A small network was shown many inputs. Here are its activations along a few directions, one row for each input.
In each table, some parts of the input vary, and every possible input appears once, in random order.
A made-up example of a description, with smaller parts first: values(2) and (point or line(9) or (line(4) and ring(5))).
Shared parts are said once, and a part with two or three values counts as separate values.
In the rows, zero is written as 128.

Other details of the inputs shift rows strongly along two fixed directions, in all tables alike. That doesn't count.

Table:
x1: [181 117  94 119 131 115  89  96  86 171 109  77 156 103]
x2: [175 125  87 130 122 112 111 116  76 138  78  51 156 126]
x3: [116 138 156 116 133 159 137 129 146 126 143 159 143 110]
x4: [113  99 108 138 102  81 115  90 123 146 111 118 113 136]
x5: [ 65 138 155 147 118 121 158 176 192  96 128 157  95 166]
x6: [ 98  89 103 117 105 115 136  96  93 156 118 137 133 130]
x7: [121 151 162 141 136 158 128 149 184 115 153 163 111 128]
x8: [ 77  77  97 153 101  83 135 106 126 146 120 141  88 161]
x9: [208 137 109 116 144 115  93  79  43 155 117  77 175  66]
x10: [ 69 116 139 150 120 142 149 157 178 120 153 182  82 161]
x11: [108  92  99 129 111  85 114 101 110 164 110 116 115 141]
x12: [153 167 160 133 164 182 115 170 167 117 161 154 125 107]
x13: [107  89 110 116 108  85 138  85  94 141 126 132 134 136]
x14: [180 226 186 145 195 219 122 224 197  74 170 146 130 105]
x15: [178 139  91 123 133 138 106 125 105 139  98  69 145 124]
x16: [ 69 114 150 141 120 126 149 149 185 109 158 186  85 170]
x17: [161 173 159 132 153 161 135 182 157  80 140 116 139 135]
x18: [103 106  81 124 108 107 127 126 125 148  96  91 118 164]
x19: [109  92 113 111 109  94 135  85  94 143 122 137 137 136]
x20: [ 88  87 107 106 110  92 135  98  93 165 112 138 133 129]
x21: [ 64 124 151 154 129 119 146 159 178 118 153 186  75 156]
x22: [205 140 106 125 143 169  87 111 100 147 125  87 158  92]
x23: [ 99  94 116 106 103 101 136  88 108 156 113 132 140 124]
x24: [110  88  90 136 103  99 123  96 110 158 109 122 108 148]
x25: [116 137 153 133 127 128 140 123 136 115 140 165 126 112]
x26: [102 110  96 119 103  93 122 118 142 147  94  91 124 156]
x27: [183 230 205 150 180 215 133 222 201  51 160 142 137 101]
x28: [ 65 127 141 132 124 127 156 176 195  98 142 159  95 184]
x29: [103  91 105 129 106  97 138  93  87 146 117 139 119 128]
x30: [ 57 116 154 144 122 138 170 148 154 112 160 203  92 148]
x31: [168 172 170 148 163 182 117 160 172  89 174 157 123 115]
x32: [215 127  86 130 129 130  80  83  67 157 110  62 155  93]
x33: [105  88 110 100 108 105 136  89 101 149 124 135 143 136]
x34: [ 97  94 115 119 100  87 136  81 102 150 109 133 133 126]
x35: [ 48 114 161 130 112 122 170 138 170 118 149 198  98 147]
x36: [ 62 123 153 153 114 115 145 144 188 112 146 184  79 158]
x37: [105 108  98 128 114  80 134 133 114 143  91  94 123 154]
x38: [215 144 118 110 147 163  88 110 112 138 132  91 168  96]
x39: [ 63 128 134 151 123 133 160 180 180 101 133 158  84 173]
x40: [ 57  92 135 136  93  57 169 110 101 117  92 129 110 156]
x41: [199 159 115 120 139 144  96 127 122 130 101  61 167 104]
x42: [156 170 168 149 159 182 139 155 134  94 173 168 123  92]
x43: [132 163 171 121 161 189 134 161 146 117 167 169 142  94]
x44: [111 103  88 112 109  95 125 117 134 143 102  92 126 169]
x45: [105  90 106 120 108 111 140  97  92 154 120 136 130 128]
x46: [ 54 111 139 130 123 128 144 157 180 135 148 178  88 160]
x47: [226 202 175 134 179 172 118 157  76  85 133  87 170  60]
x48: [132 142 146 125 133 159 120 138 170 131 141 140 129 123]
x49: [198 149  99 117 143 121  98 126  89 146  95  52 162 108]
x50: [111 103 102 119 106  86 135 124 120 127  98  94 129 167]
x51: [156 181 139 127 160 166 118 178 164 116 141 111 129 124]
x52: [166 170 163 148 159 172 115 154 164  88 170 155 122 115]
x53: [249 204 177 128 181 182 120 150  85  70 140  89 180  67]
x54: [109  90  88 119 103 116 118 104 116 163 113 118 118 145]
x55: [192 232 198 147 183 222 121 215 205  59 165 143 138  97]
x56: [ 46 118 161 130 128 128 170 154 161 121 155 205  92 145]
x57: [206 121  99 110 131 132  86  88  92 150 119  72 166 103]
x58: [ 59 122 153 137 115 134 145 149 195 120 146 181  89 157]
x59: [110 101  89 135 105  95 136 125 110 137  89  93 119 157]
x60: [212 156 104 117 140 120 102 129  76 138  85  43 170 104]
x61: [ 98  99 115 123 113  84 135  95  87 154 119 137 126 124]
x62: [ 65  70  97 111  92  90 133 101 141 154 118 140 107 176]
x63: [101  97 116 127 103  78 135  81  99 143 114 132 130 123]
x64: [197 147 126 113 148 140 103 101  67 149 131  99 174  71]
x65: [126 148 166 134 145 147 145 139 142  95 173 175 121 118]
x66: [248 200 144 121 173 191  94 161 130  91 137  77 175  91]
x67: [ 66 125 152 160 133 117 141 156 174 114 154 185  77 153]
x68: [ 96  99 117 137 104  81 156 111  67 120  94 108 117 142]
x69: [208 123 108  95 138 134 101  77  65 146 119  87 184  83]
x70: [ 50 109 155 112 120 139 170 144 169 114 160 203 104 159]
x71: [203 147 121 125 134 140  87  96 109 144 118  83 156  90]
x72: [109  46  55  95  84  72 123  46  44 197  79  92 152 132]
Each input here is: values(4) and (point or line(5) or (values(2) and line(6))).
The inputs of x31 and x32 match in every part but the values(4) part. If x69 is changed in the same way as x31 into x32, which row does it become? -> x45
The inputs of x58 and x38 match in every part but the values(4) part. If x4 is changed in the same way as x58 into x38, which row does it become? -> x52
Start at x44 and move only the line(5) part, one step at a time. The first step leads to x28. Which rows follow, in order? -> x66, x50, x17
Change only the values(2) part in x42. List by row number the other rows that result. -> x8
Change only the values(2) part in x36. List by row number the other rows that result. -> x25
Start at x3 and move only the line(6) part, one step at a time. The first step leads to x23. Which rows follow, in order? -> x35, x34, x25, x63

Table:
x73: [129 110 108 129 114  93 124 106  99 137 105 101 131 132]
x74: [ 86 138 157 130 131 133 159 160 158 100 140 160 114 146]
x75: [ 85 135 152 150 131 130 152 163 158 102 144 165  94 148]
x76: [207 152 128 108 149 161  98 106  98 138 133  99 175  80]
x77: [109  80  86 107 102  91 126  80  84 171 103 110 138 134]
x78: [190 207 183 147 180 207 125 188 156  76 167 144 137  90]
x79: [188 207 184 140 180 210 130 191 154  76 167 144 143  89]
x80: [110  88  91 127 101  70 127  92  87 151  92  96 125 144]
x81: [ 84 134 152 136 129 131 157 161 154 104 139 161 107 147]
x82: [ 87 124 150 136 126 134 142 139 166 119 154 178 102 141]
x83: [115  81  91 115 101  85 118  76  93 168 106 112 134 133]
x84: [139 175 176 134 156 171 143 176 161  84 154 153 130 117]
x85: [105  86  94 117  97  68 132  89  88 150  89  95 134 146]
x86: [ 53  90 126 128 106 105 152 121 146 140 135 173  98 159]
x87: [ 52  39  73 118  72  40 134  60  97 183  92 126 106 168]
x88: [192 194 142 136 161 187 102 193 192  96 133  88 134 130]
x89: [ 80 119 148 128 124 132 147 138 163 122 152 178 107 144]
x90: [135 171 172 151 153 163 137 171 166  87 157 158 113 120]
x91: [ 85 124 147 142 130 139 143 146 163 121 157 182  95 141]
x92: [ 87 137 157 145 129 126 151 158 165  98 143 164 100 148]
x93: [ 89 137 150 134 132 137 158 163 149 105 138 158 111 143]
x94: [109  81  89 105 102  91 126  80  87 169 104 112 141 133]
x95: [199 129 104 105 135 139  95  88  75 157 116  84 175  86]
x96: [135 114 108 134 117  97 120 107 100 137 107 102 128 130]
x97: [208 141 105 120 136 125  97  99  68 139 102  63 170  91]
x98: [182 186 168 138 163 180 122 165 142  90 151 129 142  96]
x99: [176 127 114 122 131 130  99  94 103 148 127 106 151 100]
x100: [179 183 171 143 167 198 113 160 161 102 174 160 131  89]
x101: [ 20  76 125 138  95  87 159 122 161 141 135 189  74 177]
x102: [120  84  88 124 104  88 113  79  91 170 109 112 126 131]
x103: [181 141  86 122 127 127  93 140 139 139  90  46 144 145]
x104: [ 57 103 133 144 106  88 154 133 153 117 126 159  90 167]
x105: [106  86  93 114  98  71 134  91  84 152  89  94 137 144]
x106: [ 82 135 155 131 129 131 160 160 157 102 138 161 111 147]
x107: [212 135 103 114 140 144  87  89  73 156 119  81 170  81]
x108: [ 25  81 129 140  96  89 156 121 166 138 139 190  76 174]
x109: [110  90  91 122 102  76 132  96  82 152  92  95 130 143]
x110: [177 182 165 137 163 180 127 168 139  92 150 131 143  99]
x111: [ 49  97 130 134 104  87 162 134 144 122 120 156  96 170]
x112: [ 85 137 154 133 132 135 159 164 154 102 140 161 111 146]
x113: [204 135 109 102 138 145  96  89  77 153 117  83 180  82]
x114: [103 142 119 144 129 138 129 186 198 113 119 115  94 179]
x115: [ 86 135 156 141 128 126 154 157 162 100 141 162 104 148]
x116: [205 152 127 105 148 163 100 106  96 138 131  98 178  80]
x117: [ 87 124 151 132 127 137 144 140 166 119 154 178 106 140]
x118: [172 125 109 112 133 138 108 100  89 152 123 103 157 100]
x119: [180 178 166 134 165 196 115 155 150 106 168 151 141  89]
x120: [209 153  86 122 136 139  81 139 128 141  89  32 155 129]
x121: [195 134 111 110 135 141  96  92  87 151 121  93 168  87]
x122: [ 80 123 150 128 127 140 150 144 163 119 153 182 108 142]
x123: [204 132 103 111 137 143  94  91  74 156 118  84 170  85]
x124: [112  87  88 133 101  71 124  91  86 153  93  96 121 143]
What is each input in this table made of? -> line(4) and (point or (values(2) and line(6)))
The inputs of x110 and x111 match in every part but the line(4) part. If x120 is changed in the same way as x110 into x111, which row does it become? -> x103
Change only the line(4) part in x76. List by row number the other rows that result. -> x95, x118, x122
List by row number the other rows that have the line(4) part in common with x115. -> x74, x76, x82, x84, x85, x88, x89, x92, x99, x104, x116, x117

Table:
x125: [132 135 137 141 127 136 119 125 152 119 137 141 115 125]
x126: [154 183 157 141 169 200 134 192 165  95 161 145 125 121]
x127: [167 133 123 128 126 116 120 110  89 127 108  88 153 108]
x128: [175 180 177 139 166 180 117 168 163  88 169 143 136 106]
x129: [171 119 117 104 134 129 109  78  79 151 130 118 164  97]
x130: [148 184 173 136 159 181 147 181 164  81 152 148 134 112]
x131: [251 207 148 113 173 198  97 150  99  98 129  71 191  62]
x132: [100 127 142 129 127 124 141 143 161 114 143 154 110 153]
x133: [126 129 139 135 131 117 127 126 141 116 141 137 118 133]
x134: [126  56  50 109  76  51 105  49  70 193  64  64 145 145]
x135: [168 126 100 113 122 136 106 110 115 148 108  85 155 119]
x136: [ 90 121 140 126 126 123 144 148 163 115 140 153 116 160]
x137: [135 106  86 105 115  97 114 103  97 163  93  79 147 126]
x138: [ 64  76  96 141  97  76 144 115 119 146 108 135  90 171]
x139: [ 68  77  96 146  99  72 142 110 116 146 108 135  89 167]
x140: [ 85 134 143 130 131 130 142 155 163 126 134 149 109 146]
x141: [ 65  97 121 119 109  99 151 135 157 128 128 145 109 175]
x142: [ 73 114 130 140 116  93 140 129 149 131 125 157  94 150]
x143: [170 137 119 126 131 122 103 113 104 145 115  94 147 104]
x144: [ 87 124 143 137 118 115 158 143 141 111 124 144 112 151]
x145: [175 129 104 117 125 138 101 107 114 145 111  85 155 112]
x146: [ 85 123 155 128 130 137 145 135 140 134 158 183 118 120]
x147: [ 93 129 146 146 122 109 150 138 139 103 130 151 111 139]
x148: [131 136 121 134 137 143 127 152 132 120 129 125 121 136]
x149: [164 132 111 118 130 119 106 110 101 151 106  89 149 112]
x150: [103 127 134 141 130 138 141 159 147 115 136 150  96 149]
x151: [ 95 117 146 127 124 150 140 125 149 129 156 185 115 122]
x152: [176 129 112 125 124 132 100 102 112 142 115  93 143 108]
x153: [165 128 131 114 130 131 126  91  71 137 125 116 164  87]
x154: [ 99 124 143 134 136 151 144 139 129 123 157 179 107 125]
What is each input in this table made of? -> values(5) and (point or line(5))
The inputs of x145 and x148 match in every part but the values(5) part. If x125 is changed in the same way as x145 into x148, which row does it become? -> x139
Change only the values(5) part in x126. List by row number the other rows that result. -> x131, x135, x137, x141
Change only the line(5) part in x149. List by row number the other rows that result. -> x137, x140, x142, x143
List by row number the other rows that have the values(5) part in common with x132. -> x128, x129, x133, x136, x141
